These are the activations of a small neural network, seen along a few directions. Each row is one input.
In each table, some parts of the input vary, and every possible input appears once, in random order.
Descriptions start from the smaller parts, as in this example, which fits no table here: one of 2 separate values, together with either a single point or one of 11 places around a ring or (one of 5 places around a ring, together with one of 6 places along a line).
Shared parts are said once, and a part with two or three values counts as separate values.

Other details of the inputs vary at random and push rows far along three fixed directions, the same in every table; ignore that.

A family of inputs:
row 1: [ 64  28 -70   6  16 -84 -99 -12  62   7 -60  30 -35]
row 2: [ 18 -11   8  -8   3  17 -11 -38   3 -27  -2   6  38]
row 3: [-10 -15  37  18  18  21  14 -13 -34   0  17  -4  28]
row 4: [ 14   8   5  47  45 -42 -48  14 -16  35 -15  18 -23]
row 5: [ 28  33 -47  16  13 -69 -64  19  38  19 -34  18 -43]
row 6: [ 17 -11   7 -12   1   8 -14 -52   4 -26  -6  -1  34]
row 7: [  5  -6  18  -4   2  20   3 -28 -11 -14   8  -7  30]
row 8: [  7 -25  14 -18  -2  17  -9 -39   6 -23  -4  11  22]
row 9: [  7  -7  -5 -23  -8  19  12  -1  -1  -6   6 -10  10]
row 10: [ 11 -28  10 -12   0  25   4 -26  -5 -12   5   3  21]
row 11: [-40  10  49  66  27 -26   3  26 -47  44  -8  30 -51]
row 12: [-29  -9  56  82  56   1   3  48 -62  56  25   5 -19]
row 13: [ 53   1 -39   8  28 -68 -89 -13  33  17 -49  37 -37]
row 14: [-78 -17  98  81  26  28  61  28 -84  42  30  13 -26]
row 15: [ 21 -11  -8  31  32 -41 -51   8   3  28 -23  26 -33]
row 16: [ 60  21 -47  15  31 -74 -88  -8  32  15 -48  28 -29]
row 17: [  3 -16  -1 -19  -8  15  14 -11   0  -8   5  -5  12]
row 18: [  9  12  -5  43  37 -48 -45  22  -5  28 -17  19 -27]
row 19: [ 17 -28   8 -15   0  24  -6 -37   1 -18   0   5  22]
row 20: [-11  39 -42 -24 -32  -5  46  48  18   9  16 -45 -14]
row 21: [ 18 -26  12 -16   1  23 -11 -37  -3 -18  -1   8  25]
row 22: [ 20  -7  -5  30  38 -43 -60   8   1  24 -29  34 -32]
row 23: [-23  65 -68 -36 -51 -20  67  84  29  20  21 -63 -36]
row 24: [ 14  -8  -4  37  32 -38 -58  14   3  25 -23  38 -35]
row 25: [ 26  18 -30  35  27 -56 -56  22  19  28 -27  20 -34]
row 26: [-16  37 -32 -23 -29  -1  34  39  16  -1  12 -33  -7]
row 27: [  4  -4  12  -5  -4  19  -2 -25  -1 -19   5  -1  30]
row 28: [-14 -31  35  12  11  29   5 -11 -17  -4  14  13  11]
row 29: [ 16 -22   9 -23   2  18  -9 -36  -3 -19  -5   6  25]
row 30: [ -9  -5  -8 -20 -18  10  20   5  10  -8   6 -12  -1]
row 31: [  4 -10  -4 -21  -8  14  15  -3  -1  -8   5  -8  11]
row 32: [ -6  -2 -13 -21 -17  15  20  15   9 -10   8  -7   2]
row 33: [ 11 -17   2 -18  -2  22   8 -12  -3 -11   6  -3  16]
row 34: [-49  -8  79  85  41 -11  10  19 -65  48   2  36 -43]
row 35: [ 17 -27   0 -21  -6  15 -20 -46  18 -32 -11  17  22]
row 36: [-13  27 -19 -15 -25   7  33  31  14   1  17 -31  -3]
row 37: [  4 -20   2 -12  -9  24   7 -12   6 -13   6   0  13]
row 38: [ -2 -21  16 -14  -4  20   0 -25  -3 -19   2   8  20]
row 39: [ -7  33 -28 -22 -27   0  34  32  16   5  16 -39  -7]
row 40: [-17  66 -72 -37 -53 -19  60  83  38  19  18 -65 -38]
row 41: [-13  44 -39 -25 -34  -1  40  52  18   6  16 -41 -11]
row 42: [ 19  -6   2 -21  -3   1 -24 -56  16 -33 -13   7  33]
row 43: [-79  -5  89  76  24  24  68  48 -87  48  32   8 -31]
row 44: [-22  63 -56 -35 -48 -17  57  74  24  17  19 -58 -29]
row 45: [ -8   3  -5  -8 -12  10  15  -6   7 -13   8 -10  16]
row 46: [-13  -1  14   6   1  16  14   0 -10  -9  12  -4  19]
row 47: [  7 -24  14 -12  -4  28  -1 -23   2 -16   6   7  19]
row 48: [ -5 -13   3 -17  -7  17  15  -2  -1 -13   6  -3  12]
row 49: [  2  43 -38  25  11 -62 -19  62  14  47  -9 -10 -56]
row 50: [ 11 -12  13  -9  -1  14 -21 -51   5 -32  -6  12  38]
row 51: [ -7   5 -17 -26 -20  12  18  18  12  -8   6 -12  -2]
row 52: [  9 -24  14 -14   0  26   1 -27  -3 -12   6   2  19]
row 53: [  4 -13  11  -4  -1  15  -9 -42   6 -28  -2   5  31]
row 54: [ 15 -11   2 -15  -1   5 -16 -51   9 -32 -10   7  36]
row 55: [  3   0 -14 -23 -16  18  15  12   9  -6   7 -10   3]
row 56: [ -1  -4  15  -8  -2  12  -4 -33  -4 -22   2  -1  30]
row 57: [-11   2 -23 -23 -24  10  27  23  16  -6   9 -12  -6]
row 58: [-17  24 -20 -16 -24  -2  29  20  14  -4  12 -30  -1]
row 59: [ -2  -2  -6 -23 -16  12  17   3   1  -4   7 -12   4]
row 60: [  0   2 -27 -24 -24  11  23  22  18  -3   9 -14  -4]
row 61: [-56   4  69  79  35  -8  24  40 -70  53   7  24 -46]
row 62: [  6 -22  12 -12  -5  28  -2 -20  -1 -17   6   7  22]
row 63: [ 10 -25   9 -12  -2  27   1 -19  -1 -17   4   8  23]
row 64: [  0 -27  11 -13  -1  20   4 -26  -2 -18   2   8  20]
row 65: [ -6  -3  22 -10 -16   4  11 -55  -7 -24 -22  22   6]
row 66: [ 11  -7  11 -13   3  10 -14 -45  -1 -28  -6   3  37]
Each input here is: one of 6 places around a ring, together with either a single point or (one of 2 separate values, together with one of 5 places around a ring).
- The inputs of row 39 and row 20 match in every part but the place on the ring of 6. If row 42 is changed in the same way as row 39 into row 20, which row does it become? => row 54
- Which other rows agree with row 58 in the place on the ring of 6? List them by row number. => row 1, row 6, row 14, row 15, row 19, row 30, row 35, row 37, row 40, row 53
- A walk changes only the place on the ring of 5. It starts at row 56 and steps to row 44. List the rest of the walk in order. => row 7, row 27, row 50
- Which other rows does row 65 become when the place on the ring of 6 takes its other values? List them by row number. => row 11, row 14, row 34, row 43, row 61
- Which other rows does row 42 become when the choice among 2 separate values takes its other values? List them by row number. => row 8
- A walk changes only the place on the ring of 6. It starts at row 9 and steps to row 33. List the rest of the walk in order. => row 10, row 19, row 52, row 21

A family of inputs:
row 67: [ 50 -91  27  -5  46  39 -59 -44 -12 -12  -2  41  38]
row 68: [  18  -33   47    0   14    2  -38 -103  -18  -28  -41   51   19]
row 69: [ 58  14 -40 -46  -8   7 -30 -52  25 -39  -1 -34  66]
row 70: [ 16  29 -61 -44 -49 -30   1   9  51 -13 -27   5 -37]
row 71: [ 23  -8  17  50  35 -40 -74 -33   1  12 -45  58 -25]
row 72: [-52  68  13  60   7 -39  30  84 -30  56  14 -20 -50]
row 73: [ 30  -8   3  58  59 -49 -86 -27  10   8 -23  33  11]
row 74: [-19  -9  21  -6  -5  62  72  25 -33  -2  63 -60  52]
row 75: [ -9  64 -51 -29 -43 -28  30  29  37  -9 -13 -26 -19]
row 76: [ 70   9 -98 -70 -33 -25 -33  14  71 -10 -15 -25  -9]
row 77: [ -1 -14   4 -67 -49  31  35 -73  11 -48 -21  14  21]
row 78: [-43  15  35  12  -9  47  57   7 -24 -17  53 -53  62]
row 79: [-35 -11 -14  32  11  -1  21 118  -3  55  35 -10 -57]
row 80: [ -8 -23  15 -28  -8  70  56  11 -18 -13  49 -51  47]
row 81: [-13  28  48  56  36 -47 -24 -27 -42  24 -26  26 -20]
row 82: [-22  67 -21  27   1 -75   8  47  -4  42 -26  -3 -71]
row 83: [  9 -31  -9 -47 -26  44  12 -31  26 -42  19 -14  43]
row 84: [  8  31 -66 -32 -29 -19  -2  32  56  -7   2 -31  -9]
row 85: [-11 -41  43  50  35 -25 -35   2 -36  38 -33  70 -61]
row 86: [-66 -58  87  31  13  74  57  14 -65   6  35  29   1]
- The inputs of row 74 and row 73 match in every part but one. If row 80 is changed in the same way as row 74 into row 73, which row does it become? => row 84
- What do these inputs look like to the network? => one of 4 places along a line, together with one of 5 places along a line
- Which other rows does row 81 become when the place on the line of 5 takes its other values? List them by row number. => row 68, row 77, row 82, row 85
- Which other rows does row 67 become when the place on the line of 4 takes its other values? List them by row number. => row 79, row 85, row 86
